Each row below holds a small network's activations on one record, seen along a few directions.
Here are examples, each followed by its value of one field, G.
The largest differences between rows may come from other fields.
Strong random noise was added to every row along 3 fixed directions; ignore it. To show where, here is one row again and again, with new noise each time:
[ -11 -708  -21 -376   96  -68 -116  117  272  445  -61 -181  390  101
  480 -256  -92 -128]
[-186   52  587  -33  546 -290  291 -178   18  269 -396  120  144  525
  271 -357 -131  -64]
[-171  244  428  124  287 -175  193 -147   13   52 -153  180 -102  263
   72 -117  -65   83]
[  86 -894   91 -666  405 -229  -10  177  230  692 -452 -247  775  325
  568 -479 -142 -353]
[ 197  479  281 -209  408 -314  239  140 -195   22 -608  239  229   70
 -449   42   17 -111]

[ 323 -332 -410 -254 -422  204 -181  133  -29  -51   92 -242  215 -297
  -69   95  133 -170]  g4
[-318  162  566  370  105  -10  259 -448  -26  -43   62   78 -284  445
  331 -264  -28   86]  g3
[ 319  653  203 -173  303 -243  270  102 -324 -159 -629  215  204   30
 -632   88   97 -162]  g9
[-458 -369  348  226   93   -5   -4 -278  342  249  340  -11 -222  342
  716 -298 -158  207]  g10
[ 404   37  717 -226 -786   89  287 -561  240 -268   96  -97 -217  -68
  125 -161  360   87]  g7
[-144 -598  140 -451  717 -348   11  233  219  686 -466  -50  605  385
  453 -404 -254 -193]  g6
[  15  680 -132  500  -34  173  162 -197 -457 -510   75   29 -376   91
 -411  166   29  -30]  g8
[ 342 -329 -444 -485 -181   -4 -256  418  117  125  -82  -94  361 -448
 -209  184   74 -103]  g2
[-100  150  166  133  227  -47  145 -108 -170   -6 -159   37   11  245
   13 -107  -45  -83]  g5
[-361  168    8  167  610 -207   34  119  -33  176 -135  167  -40  206
  -21  -37 -214   97]  g1

Which value of G does each new row have?
[ 385 -254 -393 -521   66  -73 -111  435 -142  194 -419 -116  593 -242
 -301   99   45 -330]  g5
[ 195  544 -108  194  -68   88  139  -64 -399 -380 -125   23 -115  -28
 -484  169   99 -107]  g8
[ 577  -78  583 -492 -571    0  311 -386  119 -134 -228 -175  142  -18
   28 -236  346 -146]  g7
[ -22 -405   16 -123 -146   56  -94  -52  213  148  149 -122   80   20
  344 -148    1    2]  g9
[ 120  -24 -288   22 -341  171 -165   60   31 -171  253  -63 -101 -277
 -107  177   83   58]  g9
[  98    0 -169 -272  135 -150 -120  344   93  132 -173  113  183 -267
 -252  163   -6   35]  g2
[ 232  595   75  -63  314 -180  224  122 -399 -157 -550  175  166   25
 -599  129   51 -182]  g5
[ 306  403 -293 -244 -103 -122 -161  456    4 -144 -135  256   33 -615
 -725  496  115  131]  g2
[  64 -176  -99 -299  156 -158 -118  313  158  246 -158   65  245 -161
  -48   69  -53    1]  g10
[ 694 -891    6 -899 -682  108  -45  -29  279  210 -150 -472  602 -241
  282 -264  287 -343]  g7
